A small network was shown many inputs. Here are its activations along a few directions, one row for each input.
Each table varies a few parts of the input and shows all the possible inputs, shuffled.
A made-up example of a description, with smaller parts first: one of 8 places around a ring, together with either a single point or one of 11 places around a ring or (one of 3 separate values, together with one of 4 places along a line).
Shared parts are said once, and a part with two or three values counts as separate values.

Other details of the inputs vary at random and push rows far along three fixed directions, the same in every table; ignore that.

A family of inputs:
x1: [ 25  -2   0 -31   1  -3  -3   1  -1  19  11 -12]
x2: [ 10   8  18 -39   4  -7   9 -10   2   3  16  19]
x3: [ -4  -3 -33  -1 -14   3   8  -2  14   9 -17 -21]
x4: [ -7   1   0 -12  -6  -1  16  -7   4 -14   2  14]
x5: [ -4  -5  -3  18  -5   2  -4   9  -1 -10  -5  -2]
x6: [-30  -1   1 -20 -25  -7  21   2  24 -21  -4  23]
x7: [-12  -7  -7   9  -3   1   2   2  -5 -11  -4  -6]
x8: [ -9  10  14  -2   1   3   1   3   1 -21   4  19]
x9: [  1   1  11  33  17   2  -9   8  -9  -2 -15  -2]
x10: [ -7   8   7  26  12  13 -17   5  -4 -14   2  14]
x11: [ 11   3   4  10   9   4 -24  -2  -8  16  15  -9]
x12: [ -2  13  15  19  17   4  -9   8  -7 -17  -8   8]
x13: [ -3   8  24 -15   3  -4  -4   6   5   4   5  14]
x14: [ -2   6   3  37  12   5 -17  -1  -2  -7  -6   5]
x15: [ 18  -7 -11  -9   4   0  -4   4  -5  18   1 -30]
x16: [  1  12  22 -21   7   0  -3  -2  -4  -4  19  12]
x17: [ -7  -6  -3  29  -1   0  -1   5  -6  -1 -12  -9]
x18: [  8  -4 -15 -18  -8  -5  -5 -10   2  24  15 -12]
x19: [  3   0  -1  -3   4  -2   6   1   7  -6 -12   1]
x20: [ 11  -2 -10 -18   1  -3  10  -6  -4   9   2 -12]
x21: [  4  -2 -23 -12 -10  -2  20  -4   9  -6  -6  -8]
x22: [-12  -1  10   9  -6  -4   7   1   7  -9  -7  15]
x23: [ 24   0  -4 -25   0  -1  -5 -13  -2  29  12  -6]
x24: [ 12   7  20 -31   2  -5 -12 -16  -2  22  31  18]
x25: [  1  11   3  21  10   8 -17   4  -1   0 -10   2]
x26: [ -4   8  19 -17   1   2  -1  -1  -3  -9  17  14]
x27: [ 14   2  -1  27  21   7 -17   9 -20   2  -4 -27]
x28: [-16  -3   0  32   0  -1  -4  10  -5  -7 -14  -5]
x29: [-5 -5  7  9  1 -3 -8  6 -9 -2  5  0]
x30: [-11  -2   3  -9  -9   2   5   0   5 -12   4   4]
x31: [  8   1  -3  38  24   7 -17   7 -28  -1  -3 -26]
x32: [ -1  -2  -5  22  12   1   1   4  -3  -7 -21  -9]
x33: [-10   6   6   8   4   8  -3  -4   7 -16   3  25]
x34: [ -2   1  20 -47 -10  -5  10 -12   4   0  25  25]
x35: [  0  -5 -25 -18 -11  -4  23  -8   4   1  -3 -13]
x36: [ -5 -14 -27 -14 -29  -6  19   3  16   9  -7 -20]
x37: [ -5  -9  -9  -5  -9   0  13  -5   4 -11  -2   2]
x38: [-1 -1 21  2  3 -2 -5 -1 -5 -7  9 18]
x39: [ 23 -13 -17   0  -4   5  -7   3 -12  12   9 -30]
x40: [  0   4  12  29  22  13 -23  -2 -19  -2   9   8]
x41: [-15   0  -6  -7 -14  -6  21   2  24 -11 -21  12]
x42: [ 22  -6 -22   4  -4   3 -14  -3  -3  24   8 -27]
x43: [ -5  -4  -5   9  -5  -4   7   3   2   7 -10  -7]
x44: [-13  -4 -17  10 -16  -3  14   9  16  -5 -23  -7]
x45: [ 24   1  -3 -29  -2  -1   0  -3  -5  13  19 -11]
x46: [ 10   6  32 -18   7   1 -10  -4  -7  -6  25  25]
x47: [  9   3  29 -20  -2  -6  -5  -1   2   7  19  22]
x48: [-11   6  21   0  -6  -3  -2   7   8 -10   0  23]
x49: [-14  10  31   5   8  -6  -8   7  -2  -3   2  22]
x50: [ -3   0   0   1   6   6 -10  -4  -6   3  13   5]
x51: [ 13  -7  -8 -10  -3  -4   4   1  -3  22  -2 -18]
x52: [-24   3 -23  14  -9   2  14  -5  16 -10 -30   3]
x53: [ 22  -5 -20   1   5   1   3   0  -5   8  -5 -25]
x54: [ -5   1   0  -3   5  -3   7   0   2  -3 -11   0]
x55: [-23   4 -12  -1  -9  -3  28  -5  15 -27 -18  14]
x56: [-23   1  -6  -3 -11  -7  17   6  16  -7 -20   6]
x57: [ -1   3  13  -9   5   2   1  -5 -10  -6  13  11]
x58: [ -9   3   1  17   7  11 -13   1  -2  -8   6   5]
x59: [-16   3 -23  14 -10   4  12  -4  21 -12 -30   3]
x60: [-19   3  -4   1 -12  -3  14   9  20 -14 -23   9]
x61: [ -5   3  14 -11  -5  -5   0   6   7   6   4   7]
x62: [ 15  -7 -20  -5  -6  -2  -1 -13   2  21   7 -14]
x63: [ 34  -7  -5  17  16   9 -18   2 -27  13  14 -28]
x64: [  5   2  18  30  16   0 -13   6 -12   4  -5   1]
x65: [ 13 -11 -23 -11  -5   6   3 -11   0  14  11  -9]
x66: [  6   0  29  -9   6  -2 -13  -2 -13   5  23  17]
x67: [ -7   5  14  -1   7   1  -4   0 -11 -10  10  10]
x68: [  9   0 -12 -23  -5  -2  -3  -8   2  24   6 -10]
x69: [ 14 -10 -15  -3 -10  -4   7   2   6  16  -5 -19]
x70: [  2  -5   3  39   9   4 -13   9 -11 -12  -7  -4]
x71: [ -2  -8 -32 -11  -9  -5  19  -1   5   3 -13 -26]
x72: [-14   4   7  -5   5  -5   5   4   5  -9 -10   7]
Description of these inputs: one of 6 places around a ring, together with either one of 3 separate values or one of 9 places around a ring.
The inputs of x33 and x10 match in every part but the place on the ring of 6. If x59 is changed in the same way as x33 into x10, which row does it become?
Answer: x25
The inputs of x9 and x60 match in every part but the place on the ring of 6. If x4 is changed in the same way as x9 into x60, which row does it become?
Answer: x8
Start at x1 and move only the place on the ring of 6, one step at a time. The first step leads to x19. Which rows follow, in order?
Answer: x32, x54, x72, x15
Which other rows does x35 become when the place on the ring of 6 takes its other values? List them by row number.
Answer: x16, x21, x31, x45, x55

A family of inputs:
x73: [-31  -4  -8  38 -11   0   5  12   9 -21 -28   1]
x74: [-21   2  14  21  -3   0  -5  10   3 -11 -10  15]
x75: [ 12   5  19  27  26   4 -20  11 -23   5  -2 -11]
x76: [ -2 -13 -39  15 -12  -3   8   0  10  17 -23 -31]
x77: [  6  -6 -18  -7  -2   3   3  -4  -6   4   7 -14]
x78: [ 11  -1  26 -16   0  -5 -16   4 -10  18  24   4]
x79: [ 12  -5  15  31  17   5 -19  10 -26  -3   6 -11]
x80: [-26  11  -8 -18 -12  -2  21 -10  27 -21 -14  26]
x81: [-14  13  12  37  15   4  -4   7   2 -21 -26  13]
x82: [ 21   3  27 -25   8   2 -14  -7 -12  11  36  15]
x83: [-17   6   9  50  14  10  -9   6  -6 -30 -15  14]
x84: [ 22   0  23 -24   4  -1 -10  -4  -7  12  27  11]
x85: [ 17   6   2 -25   5   1  -6 -11  -1  14  15   3]
x86: [-21   1 -23  37  -1   9   7  -1   8 -28 -23   3]
x87: [-23   1   7  15  -9  -1   1   6  13 -12 -13  16]
x88: [17 -8 -9 -2 -6  1  1 -2  0  7  3 -9]
x89: [ 13   7  20  -9  17   0 -12  -1 -18  11  13  -2]
x90: [-32   7   8 -18 -13  -3  20  -6  15 -31   2  35]
x91: [-21   8   3 -34 -12  -2  18 -11  20 -18   6  32]
x92: [ 14   1   4  10  13   8 -16  -4 -15   4  15  -2]
x93: [ 21   7  28   0  20  -1 -18   6 -13  12  10   2]
x94: [-22  12  27 -14   2   1   4  -5   3 -24  13  41]
x95: [ 18  -6   1 -24  -6  -5   3  -1   3  13  10  -5]
x96: [ 19   8  13  -4  16   6 -20  -7 -13   8  21   6]
x97: [ 11 -12 -18 -17 -13  -5  13   3   5   9  -1 -19]
x98: [  0  -8 -21  11  -4  -2   0   2   1  17 -12 -23]
x99: [  4  -5 -27   6   0   4   4  -3  -4   5  -9 -25]
x100: [ 19   4  38 -19  13   0 -18  -3 -23   7  40  14]
x101: [ 11  -3 -11 -23 -14  -2  -2  -9  11  22  14  -2]
x102: [-20  11  -4  31   9   4   3   2   7 -22 -29   9]
x103: [-11   3  17  50  19   5 -13  17 -14 -23 -18   1]
x104: [  8 -10 -20  -3  -6  -4  12   7   1   8 -13 -27]
x105: [ 10   4  27 -20   4  -3 -19  -3 -11  18  34   9]
x106: [ 18   2   4  -1   9   7 -14  -8 -11   7  19   2]
x107: [-30  12  29 -16  -8  -5   2  -3  14 -15  11  42]
x108: [ 14  -2  -4 -24  -3  -5   8  -2   4  16   2 -10]
x109: [  5 -11 -48  13 -10   7  10  -6   5   1 -16 -29]
x110: [-22  10   7 -46 -26  -8  18 -13  36  -5  11  43]
x111: [-19  -1 -14  15  -4   5  10  -1   4 -22 -10   5]
x112: [-26   8  15  35   7   5 -13   7  -2 -17  -7  18]
x113: [  1  -9 -28   4  -5  -2  12   1  -3   5 -14 -32]
x114: [  7 -15 -43  13 -14   5  12  -3   5   2 -12 -27]
x115: [ 13   3  25  34  18   6 -34   9 -18  11   7  -1]
x116: [-26   6  10  27   6  -3  -4   7   1 -11 -17  10]
x117: [  3  -6  -6 -19  -9  -9   3  -2   1  22   6 -13]
x118: [  3  -5 -10   5  -5   3  -8  -1  -3  15   7 -12]
x119: [ 23   1  32 -25   8  -1 -14  -2 -12  12  32  14]
x120: [  1 -10 -41   9  -7   1  15   0   3   6 -23 -35]
x121: [ 10  -3  -1 -33  -3  -2   2  -9  -7   9  24  -4]
x122: [  2 -11 -32   1 -17   1   4  -4  11  16  -3 -20]
x123: [ 14  -3  -3 -22  -4  -6   8   3   2  14   2 -12]
x124: [ 15   2  -4   8   9   1  -5   2  -4  10  -7 -13]
x125: [ 17   7  34  14  16   3 -34   4 -14  16  18  12]
x126: [  9  -2 -20  -7   0   3   3  -7   1   9  -2 -16]
x127: [-16  15  20  33  22   6 -11   5  -6 -20 -16  16]
x128: [ -9   2   2  20   1   1   3   7   8 -18 -17   8]
x129: [  7   1  -1  24  11   1 -18   1  -6  17  -7 -10]
x130: [ 11   1  -5 -18   4   2  -2  -8  -3  11  10  -7]
x131: [-22   8   3 -50 -23 -13  35  -6  32 -11  -7  28]
x132: [-20   6   1   6   4   1   6  -1   0 -19  -9   7]
x133: [-17   8  13  42  17   1  -4  13 -10 -22 -24   0]
x134: [  8  -1   8 -33  -5  -9  -2  -5   1  28  17   1]
x135: [-23   4 -14 -41 -24  -5  30 -15  32 -17  -1  27]
x136: [ 10 -12 -11 -18 -12  -6  11   4   0   7   2 -17]
x137: [  3 -19 -31  18 -12   0  11   7  -6  -4 -13 -34]
x138: [-23  10  15   8   4  -4  10   7   6 -22 -18  16]
x139: [-21   5   7  -1 -11  -1  15  -1  20 -26 -10  30]
x140: [  8 -13 -12  12  -3   2   2   6  -9   1  -2 -20]
x141: [ 11   1   2 -12   7  -1  -2  -2  -9  12   6 -10]
x142: [ -8   7  28  48  24   6 -19  15 -14 -23 -13  11]
x143: [-31   6   0 -20 -13  -3  21  -7  16 -28  -2  28]
x144: [  1 -16 -31  10 -19  -1   6   6   7  13 -13 -28]
x145: [ 14   2 -10  -7   3   1   0  -5   0  13  -3 -10]
x146: [  6 -14 -17  14  -4  -2   6  10  -7  -1 -11 -29]
x147: [-10  12  17  35  16   3  -7  11   1 -20 -23  13]
x148: [ 22   3  16   4  13   6 -19  -5 -15   7  21   6]
x149: [ 18  -2  21 -15   5   0  -9   1 -12   8  23   6]
x150: [  5  -8 -38   4  -7   1  13  -3   6   9 -20 -31]
x151: [ 15  -6  -8 -25  -7  -6  11   1   6  15   1 -13]
x152: [-17   8   5  12   7   6  -1  -1  -1 -21  -3  16]
x153: [-21   5  10 -11  -9  -1  14  -3  12 -23   3  30]
x154: [-29   1  -8 -40 -32  -8  26 -10  37  -7   1  29]
x155: [-10   0  -4  20  -3   1   7   6  11 -18 -21   5]
x156: [ 18   9  34   2  26   8 -30  -4 -25   5  33  15]
x157: [  5  -3  -3  -1   1  -3  -7  -1  -1  22   0 -10]
x158: [  7 -13 -20  -6 -12   0  10  -2  -4   3   6 -18]
x159: [-22  11  25 -38 -12 -13  23   2  21 -18  -1  36]
x160: [  9  -8 -29  -1  -8  -2  14   0   8  11 -18 -27]
x161: [  9 -13 -20 -20 -15  -1  13  -5   0   8  11 -14]
x162: [  8   3   5  26  15   2 -22   2  -9  17  -4  -7]
x163: [  9  -5  -5  35   3   5 -19   7  -6  11  -9 -14]
x164: [ 10  -7  -7  -8  -3  -7   8   7  -3   7  -4 -21]
x165: [ 21   0   1 -33  -5  -7   6  -2   7  18   8  -3]
x166: [  5  -5 -20 -10  -3   0   7  -5  -4   6   0 -21]
x167: [ 13   8  21  -8  20   3 -17  -4 -19   9  20   3]
x168: [ 10  -3   3 -16   2   0  -3  -6 -13   4  24  -3]
The inputs of x139 and x84 match in every part but one. If x114 is changed in the same way as x139 into x84, which row does it become?
Answer: x83
The inputs of x156 and x86 match in every part but one. If x151 is changed in the same way as x156 into x86, which row does it become?
Answer: x165
The inputs of x85 and x99 match in every part but one. If x129 is changed in the same way as x85 into x99, which row does it become?
Answer: x98
Describe the family of inputs behind these rows.
Answer: one of 8 places along a line, together with either one of 3 separate values or one of 9 places around a ring
List by row number the other rows that have the place on the line of 8 in common with x136.
Answer: x73, x79, x89, x90, x107, x116, x138, x143, x158, x159, x166
Which other rows does x101 become when the choice among 3 separate values takes its other values? List them by row number.
Answer: x129, x163
Which other rows does x149 become when the place on the ring of 9 takes its other values? List them by row number.
Answer: x97, x99, x111, x120, x123, x131, x152, x153
Start at x109 and move only the place on the ring of 9, one step at a time. The first step leads to x85. Which rows follow, in order?
Answer: x145, x81, x147, x155, x88, x148, x106
